A small network was trained on made-up records. Each row is its average activation on records with the value named, seen along a few directions.
Related values have similar rows: they may be neighbours, one step apart, or belong to one group.
(in the rows, 500 means zero)
Random noise pushes rows far along 17 fixed directions. That doesn't count. These rows show it; they differ only by the noise:
[525 543 453 397 597 705 513 449 600 511 543 498 368 580 495 527 632 512
 392 422 725 449 575 601 532 528 436 468]
[366 641 509 500 485 529 486 444 567 471 613 476 572 602 359 385 508 677
 594 457 484 615 509 440 547 540 557 415]
[462 475 551 430 456 421 378 148 495 587 499 554 445 523 344 479 379 644
 460 551 531 517 512 510 531 522 495 434]
[553 455 386 438 597 400 603 597 450 661 544 503 500 243 666 561 362 541
 342 375 382 567 569 668 690 608 491 460]
[418 436 537 385 559 491 423 419 531 468 521 534 472 675 614 376 461 422
 532 463 676 556 452 361 484 569 581 408]
[680 550 433 418 542 552 673 445 548 460 386 500 442 376 425 461 550 685
 384 451 532 447 589 539 408 628 399 629]
[374 447 362 435 543 497 448 517 429 519 629 402 541 544 468 406 476 481
 551 497 552 499 498 591 423 542 492 503]
[474 602 465 450 495 444 405 411 581 532 442 525 468 448 357 296 373 668
 507 371 642 435 411 589 393 665 578 508]
[416 391 449 356 626 520 463 444 611 516 330 493 443 507 455 625 450 396
 367 500 591 550 500 425 475 542 369 643]
[411 473 532 535 512 489 470 511 429 427 534 437 529 679 608 392 414 480
 547 529 532 446 453 343 446 533 572 429]
[605 387 447 459 513 486 475 446 524 526 501 493 556 501 528 542 569 424
 501 546 511 442 570 491 348 491 492 529]
[694 546 507 527 477 400 570 546 493 604 498 546 624 440 601 389 504 617
 512 388 256 455 675 411 473 474 576 515]
[402 581 479 590 456 469 477 509 565 471 517 513 553 462 365 507 460 612
 568 425 410 548 470 452 474 544 536 517]
[516 567 429 594 413 402 487 606 578 587 540 538 572 312 654 567 564 538
 591 284 266 548 485 496 511 504 594 518]
[413 528 556 505 510 522 450 441 342 552 562 532 432 607 667 452 558 453
 630 550 289 432 408 448 637 268 403 562]
[523 635 471 639 674 577 784 828 386 463 481 479 510 544 607 497 495 424
 409 470 484 531 565 586 669 494 362 513]
[346 454 404 454 281 407 596 514 587 567 613 455 496 504 482 479 463 423
 510 478 527 696 635 491 522 492 555 594]
[509 505 474 472 583 558 528 488 482 537 498 454 472 430 396 495 331 667
 374 551 417 341 543 548 547 534 446 547]
[444 461 545 430 640 516 416 630 556 542 461 485 625 595 400 543 557 321
 432 504 554 662 550 462 599 422 493 433]


Values of Nizef:
j2: [473 452 464 424 552 551 427 582 626 388 522 474 521 459 581 548 592 580
 523 302 526 594 494 364 427 688 644 405]
j6: [347 580 542 464 522 479 428 483 401 443 471 440 533 557 336 382 395 641
 494 477 465 567 486 417 530 544 497 500]
j1: [625 510 511 611 596 571 477 564 564 358 457 511 550 357 612 703 527 533
 565 569 468 384 342 472 401 622 539 399]
j9: [569 527 540 488 555 677 632 594 530 396 532 563 420 560 509 431 463 602
 505 549 427 314 586 436 501 460 457 624]
j8: [468 644 393 646 423 404 540 543 511 574 438 402 550 493 480 452 452 566
 527 398 601 533 500 684 412 603 499 480]
j4: [580 500 535 632 345 593 617 538 262 313 461 419 389 504 414 576 724 556
 447 453 546 544 562 497 462 432 420 503]
j3: [441 420 511 449 429 302 578 500 375 531 373 365 548 563 705 437 377 433
 396 506 462 640 530 328 537 554 516 505]
j7: [589 588 514 553 545 514 645 675 625 404 511 553 627 508 450 405 580 460
 602 506 597 576 530 487 438 589 574 476]
j5: [441 409 423 414 511 428 475 336 489 604 546 601 403 353 478 605 271 626
 457 454 333 519 600 483 556 556 446 590]
The values of Nizef form 4 separate groups.
Question: Which other values are in the same group as j4? Give them in the order they are listed.
Answer: j8
Question: Which other values are in the same group as j3? Give them in the order they are listed.
Answer: j7
Question: Which other values are in the same group as j1? Give them in the order they are listed.
Answer: j6, j5

Values of Loka:
d8: [669 514 636 319 563 245 332 366 530 643 139 429 756 446 497 487 604 399
 447 617 583 807 369 551 499 505 484 378]
d2: [418 539 417 468 156 314 437 391 541 600 541 363 563 402 439 394 522 521
 648 555 492 610 469 570 376 495 608 581]
d9: [528 491 347 621 400 572 558 591 485 528 553 475 428 396 528 650 622 489
 491 384 375 351 545 612 400 408 408 682]
d10: [620 394 693 446 540 582 596 605 475 431 520 701 425 559 499 529 501 376
 451 563 488 590 643 347 694 344 512 462]
d4: [547 583 429 679 441 442 620 497 370 521 525 599 575 831 364 347 734 372
 630 364 461 574 858 403 269 334 366 645]
d13: [512 309 384 413 622 536 389 668 451 548 504 167 670 569 726 585 584 175
 434 752 599 318 363 600 361 424 478 468]
d5: [666 504 591 498 404 520 636 640 362 454 181 322 493 510 229 486 544 338
 202 770 568 355 589 552 436 287 309 770]
d3: [622 547 563 425 378 446 625 418 889 611 507 755 452 365 484 589 501 305
 517 692 715 645 483 707 572 518 555 523]
d6: [534 504 476 395 648 419 358 511 402 513 403 633 557 282 303 380 609 517
 722 459 347 565 279 645 447 448 376 657]
d1: [571 596 420 612 461 273 634 289 371 530 601 509 658 519 514 374 497 684
 660 526 484 695 579 669 413 681 512 321]
d11: [290 555 342 456 495 459 417 641 496 591 546 435 517 393 463 495 506 431
 553 341 470 614 486 637 514 488 470 623]
d12: [196 388 429 656 214 411 464 539 633 562 782 371 721 629 206 654 473 329
 595 645 509 754 720 520 498 376 632 436]
d7: [268 522 418 522 349 453 690 428 491 494 558 575 270 479 612 534 468 428
 590 472 531 683 385 540 661 487 382 667]
The values of Loka form a ring.
Question: A walk along Loka starts at d11 and steps to its neighbour d2. Put d8, d9, d13, d1 in the order it reaches them.
Answer: d8, d1, d9, d13
Question: Name the neighbours of d5, in listed order.
Answer: d4, d3
Question: How many steps from neighbour to neighbour lead from d10 to d12, at the fewest?
Answer: 4
